Here are a small network's activations along a few directions, averaged over the inputs that share one value of a field.
Values that are neighbours, or in one group, have similar rows; names and order tell nothing.
In the rows, 500 means zero.
Strong random noise was added to every row along 8 fixed directions; ignore it. To show where, here is one row again and again, with new noise each time:
[360 654 453 523 560 661 566 683 505 337 115 654 327 796 478 414 660 810
 634 393 583 399 304]
[517 431 539 497 509 538 527 694 539 874 510 615 426 624 283 343 214 738
 624 584 520 435 569]
[491 554 464 417 407 439 513 269 579 444 419 404 403 436 617 605 643 531
 430 484 468 543 372]
[589 412 301 559 501 475 436 500 618 618 499 422 331 403 411 369 577 353
 497 323 606 390 708]
[529 377 432 402 437 343 587 263 483 724 797 449 603 128 471 440 365 404
 410 705 540 484 614]
[429 421 606 554 558 798 384 414 610 624 191 416 597 566 708 654 762 564
 624 303 613 509 693]
[406 711 429 639 351 411 628 610 431 165 522 421 450 587 621 426 547 448
 202 407 586 410 266]
[261 409 606 488 585 746 326 535 358 736 343 519 492 642 434 782 436 698
 706 584 272 824 710]
[621 505 331 568 492 295 520 577 475 487 628 564 367 427 291 236 344 405
 434 481 526 365 477]
[357 682 535 545 423 443 478 666 343 350 425 547 311 795 399 594 327 696
 432 561 249 688 237]


Field GUSO:
vibo: [678 493 548 433 426 496 602 609 728 587 632 380 406 583 599 457 461 481
 396 433 533 358 445]
gusi: [332 416 588 440 427 741 564 597 754 853 429 335 401 691 666 661 614 717
 551 470 544 510 655]
ver: [596 446 592 478 509 542 274 263 565 472 398 384 593 445 530 814 568 391
 610 488 321 745 562]
rezu: [474 401 390 441 432 605 564 685 580 737 767 356 438 475 497 533 588 341
 402 463 658 487 794]
zazot: [739 483 912 521 577 670 438 384 662 503 245 536 862 603 711 557 588 574
 647 415 691 397 454]
kegev: [571 620 417 417 539 230 437 344 377 268 466 627 282 476 307 494 392 519
 546 623 188 644 203]
regan: [449 538 488 471 449 504 585 498 408 454 532 548 559 445 488 439 434 543
 472 594 564 479 426]
nol: [644 294 596 410 672 618 311 558 511 747 499 615 606 485 340 510 437 424
 794 521 514 554 773]
feriv: [339 545 468 682 367 656 497 689 622 502 460 251 464 637 746 603 678 381
 301 194 606 483 656]
gifom: [482 573 513 542 516 474 509 512 535 238 486 449 522 593 677 603 693 420
 431 381 461 477 430]
The values of GUSO form a ring.
Q: Going along GUSO from nol by way of its neighbour rezu, in what order are gusi, kegev, regan, gifom met?
A: gifom, gusi, kegev, regan
Q: What is the length, in steps, of the shortest route from zazot to feriv?
A: 4

Field ZONU:
gonib: [535 494 562 622 509 340 406 252 465 244 484 457 639 418 651 525 502 310
 335 464 337 541 413]
lerul: [377 564 216 461 444 601 667 672 765 479 349 439 133 594 460 430 848 624
 528 350 764 365 584]
keraz: [619 463 317 600 352 365 408 368 546 468 656 276 464 255 484 427 488 215
 328 388 601 447 584]
tokad: [402 494 585 420 327 511 659 465 671 824 564 347 539 507 601 619 438 717
 443 672 607 495 506]
seg: [652 430 625 375 553 526 501 237 665 710 344 570 697 282 627 388 638 525
 594 507 671 349 509]
bimi: [348 615 618 519 470 533 571 446 338 435 542 463 622 525 716 667 505 604
 320 607 416 605 323]
lirin: [510 515 572 658 465 511 405 524 395 477 478 491 543 523 491 408 375 367
 433 407 484 475 576]
disib: [841 443 744 747 611 514 247 544 473 365 320 573 787 581 522 443 513 277
 565 264 545 460 508]
fofet: [662 307 715 484 690 728 313 568 764 762 257 584 511 742 479 531 584 628
 860 342 462 446 648]
zanob: [651 462 385 438 684 443 400 497 411 304 506 707 526 379 337 326 558 270
 639 418 511 446 540]
siro: [397 476 216 474 495 287 419 252 398 305 592 429 368 240 370 579 508 306
 455 582 319 692 581]
mevo: [653 538 291 440 483 430 315 583 583 354 414 379  58 645 261 554 559 370
 563 354 347 595 496]
lig: [384 542 653 705 494 693 480 875 364 555 575 420 530 814 575 545 367 526
 405 385 505 541 577]
pav: [570 429 431 388 456 228 570 210 570 583 693 481 499 244 504 506 479 444
 444 617 399 482 437]
gisot: [388 675 480 439 390 518 700 665 435 348 456 565 429 620 531 436 547 603
 382 499 529 508 303]
rike: [492 508 521 519 601 581 589 642 537 386 452 600 588 563 479 483 526 560
 610 494 627 409 516]
vitaz: [592 499 453 443 501 634 540 439 687 669 245 553 498 514 514 395 688 678
 660 433 799 295 482]
sepe: [673 386 516 585 550 671 372 699 642 665 514 390 345 647 498 510 530 366
 510 244 540 387 756]
fepa: [592 548 602 362 626 424 530 281 466 477 309 766 535 515 485 338 387 830
 683 640 474 340 149]
kor: [488 529 466 555 573 440 539 460 445 253 519 544 660 399 640 494 682 369
 501 406 489 469 488]
A value of ZONU combines one of 4 hidden first parts with one of 5 second parts; all combinations occur once.
Q: keraz and siro share the first part; keraz and vitaz share the second. Which value has the first part of vitaz and the second part of siro?
A: tokad
Q: bimi and pav share the first part; bimi and lig share the second. Which value has the first part of lig and the second part of pav?
A: kor
Q: sepe and fofet share the first part; sepe and fepa share the second. Which value has the first part of fepa and the second part of fofet?
A: gonib

Field BADA:
dup: [556 589 441 430 491 427 524 338 499 261 379 556 414 482 450 501 585 573
 542 534 518 490 285]
besev: [303 553 533 396 503 647 766 619 453 466 522 585 641 518 612 453 605 676
 501 651 710 383 439]
teneb: [652 607 316 607 378 368 417 680 578 471 452 419 146 658 321 346 432 396
 382 285 505 431 417]
mokav: [586 409 469 415 655 463 508 451 578 578 453 669 478 445 411 365 495 581
 690 539 456 390 502]
loke: [614 509 629 587 437 376 394 424 583 571 494 425 508 557 550 521 376 461
 393 445 385 523 426]
kige: [647 503 602 471 519 439 455 462 492 434 511 526 548 536 483 541 477 478
 543 505 456 526 434]
gizu: [516 389 648 616 638 557 217 494 344 605 403 628 604 573 361 547 273 491
 695 497 281 673 635]
nabu: [509 488 546 520 575 484 481 364 550 486 398 526 583 464 627 516 637 525
 546 458 497 456 467]
namig: [421 576 573 384 550 534 553 392 431 318 401 552 529 529 656 641 649 611
 528 555 379 583 313]
fugot: [604 529 613 477 464 540 404 455 566 466 382 474 549 576 511 639 509 515
 548 458 438 606 417]
The values of BADA form a ring.
Q: What is the length, in steps, of the shortest route from mokav to dup?
A: 5
Q: Going along BADA from loke by way of its neighbour nabu, in what order are besev, kige, namig, fugot met?
A: namig, besev, kige, fugot
